Small tables with named rows and columns. After each table, cells are looked up by row and column.

magidub:
columns: lidogo, mupi, terano, lis, gobab, bif, gabuded, pefaze, nelunaf, lafep
zami: [0.6, 0.3, 0.5, 0.5, 0.5, 0.5, 0.5, 0.4, 0.6, 0.3]
gamifet: [0.4, 0.5, 0.4, 0.7, 0.8, 0.5, 0.5, 0.4, 0.5, 0.5]
sem: [0.8, 0.5, 0.4, 0.4, 0.1, 0.5, 0.4, 0.5, 0.3, 0.7]
sadepef: [0.5, 0.6, 0.5, 0.4, 0.4, 0.5, 0.5, 0.5, 0.6, 0.4]
ravedur: [0.2, 0.5, 0.6, 0.6, 0.5, 0.6, 0.4, 0.5, 0.5, 0.6]
sul: [0.6, 0.2, 0.5, 0.7, 0.7, 0.5, 0.4, 0.4, 0.4, 0.5]
lumed: [0.7, 0.4, 0.6, 0.5, 0.5, 0.5, 0.3, 0.5, 0.5, 0.3]
nor: [0.6, 0.6, 0.5, 0.2, 0.2, 0.4, 0.5, 0.5, 0.6, 0.3]
div: [1.0, 0.5, 0.4, 0.6, 0.3, 0.4, 0.5, 0.6, 0.7, 0.6]

What is the lis of div in magidub? 0.6
What is the terano of div in magidub? 0.4
What is the bif of zami in magidub? 0.5
What is the lafep of sadepef in magidub? 0.4
What is the pefaze of gamifet in magidub? 0.4
What is the mupi of sem in magidub? 0.5
What is the lafep of zami in magidub? 0.3
What is the gabuded of nor in magidub? 0.5
What is the bif of lumed in magidub? 0.5
What is the gabuded of gamifet in magidub? 0.5
What is the gobab of nor in magidub? 0.2
Row with the largest pefaze: div

Table mirezem
          res    zut  vorora  bababe  farizem  ralem
sepode  59.86  78.03   55.64   14.74    27.24  56.59
sutam   60.21  74.77   60.48   18.88    24.67  61.37
risa    69.26  35.31   52.68   63.87    18.48  54.87

bababe of sutam is 18.88
bababe of risa is 63.87
res of sepode is 59.86
vorora of risa is 52.68
farizem of sutam is 24.67
vorora of sepode is 55.64
res of risa is 69.26
farizem of sepode is 27.24
ralem of risa is 54.87
vorora of sutam is 60.48
farizem of risa is 18.48
ralem of sepode is 56.59
zut of sepode is 78.03
zut of risa is 35.31
bababe of sepode is 14.74

laz:
|  | sok | rukobat | zupe | fotisu | gigup | ziki | pilur | vaz | goru | radilis |
|---|---|---|---|---|---|---|---|---|---|---|
| gov | 202 | 139 | 142 | 64 | 99 | 194 | 147 | 133 | 134 | 145 |
| nop | 167 | 131 | 87 | 87 | 171 | 164 | 144 | 145 | 97 | 191 |
| bil | 60 | 145 | 148 | 182 | 160 | 171 | 188 | 152 | 148 | 115 |
| tedo | 171 | 179 | 127 | 140 | 209 | 107 | 147 | 192 | 197 | 119 |
| dinas | 216 | 128 | 184 | 150 | 149 | 193 | 218 | 85 | 187 | 141 |
| melasam | 117 | 170 | 144 | 181 | 140 | 129 | 118 | 141 | 171 | 105 |
| por | 160 | 160 | 154 | 132 | 232 | 163 | 82 | 153 | 201 | 117 |
| dilomak | 171 | 168 | 101 | 145 | 138 | 99 | 177 | 147 | 156 | 132 |
| zirifi | 157 | 148 | 177 | 210 | 139 | 164 | 105 | 126 | 132 | 190 |
| pep | 194 | 199 | 146 | 183 | 124 | 78 | 152 | 177 | 183 | 150 |
| vobuba | 173 | 204 | 180 | 145 | 190 | 127 | 194 | 223 | 201 | 196 |
| naka | 179 | 131 | 192 | 149 | 129 | 202 | 161 | 241 | 109 | 162 |
| besazoz | 187 | 155 | 183 | 171 | 221 | 174 | 197 | 119 | 190 | 220 |

What is the radilis of melasam in laz?
105
What is the zupe of pep in laz?
146
What is the fotisu of naka in laz?
149
What is the goru of vobuba in laz?
201
What is the vaz of vobuba in laz?
223
What is the zupe of melasam in laz?
144
What is the vaz of besazoz in laz?
119
What is the pilur of naka in laz?
161
What is the vaz of dilomak in laz?
147
What is the vaz of zirifi in laz?
126
What is the gigup of tedo in laz?
209
What is the radilis of bil in laz?
115
What is the zupe of tedo in laz?
127

loru.tsv
	muz	nasidet	lar
zoso	2.1	-0.9	-0.6
pibi	8.2	-0.6	1.7
livaba	1.1	1.0	1.3
vudegaz	0.7	0.5	1.9
lavobo	5.8	2.3	3.7
doz	0.7	1.1	0.5
zopo	0.7	0.8	0.6
dat	1.0	0.9	1.2
lutakal	3.7	-3.6	-0.9
boka	2.3	-3.6	-1.3
vogoru	0.3	-1.7	-1.7
vilisu	6.2	-6.7	-2.5
vid	3.0	-3.4	-2.2
vobukat	-3.7	-1.0	0.0

muz of vogoru = 0.3
nasidet of zoso = -0.9
nasidet of livaba = 1.0
nasidet of vid = -3.4
muz of boka = 2.3
lar of vobukat = 0.0
lar of lavobo = 3.7
Which row has the largest muz? pibi

fasugu
        vidi   kek  selipo  gerazug   zov   gen   vun  buviz
mafera  -2.3  -2.5    -2.1     -2.6   1.8  -1.1  -4.1    1.0
lon     -3.3  -1.2    -3.4      0.5   3.0  -0.5   2.4    1.6
pafas    2.8  -1.0     0.6      3.8  -5.0   1.6   0.9    6.0
doz     -2.0   0.8    -5.8     -4.1  -0.9  -2.9   0.8   -4.9
mor     -3.3  -3.3    -0.5     -5.3  -3.6  -1.1  -3.4   -4.0
silit    5.5   0.1    -2.0      1.4  -1.7   2.8   4.5   -3.2
kogupi   3.7   0.9    -5.8     -3.4  -4.7   0.8   0.0   -2.0
zuk      1.2  -1.3    -2.5     -2.2   1.2  -1.7  -3.3    4.5
lekabe  -0.7   3.1     5.8      2.0   3.1   5.8   3.4    2.0
fosiz   -2.9  -3.8    -4.5     -1.7  -6.8   0.5  -1.2    2.6
rab     -3.1  -0.8    -3.1     -1.6   7.2   4.5  -2.8    1.3
givesu  -2.2  -6.3    -6.1     -2.6  -1.8  -1.5  -1.7   -2.7

kogupi, gen => 0.8
lon, zov => 3.0
pafas, gerazug => 3.8
pafas, selipo => 0.6
mor, vidi => -3.3
pafas, gen => 1.6
zuk, gen => -1.7
rab, gerazug => -1.6
mafera, buviz => 1.0
silit, zov => -1.7
mafera, gerazug => -2.6
rab, kek => -0.8
lekabe, gerazug => 2.0
doz, buviz => -4.9
mafera, zov => 1.8
pafas, zov => -5.0
rab, gen => 4.5
givesu, zov => -1.8
Which row has the largest vidi? silit

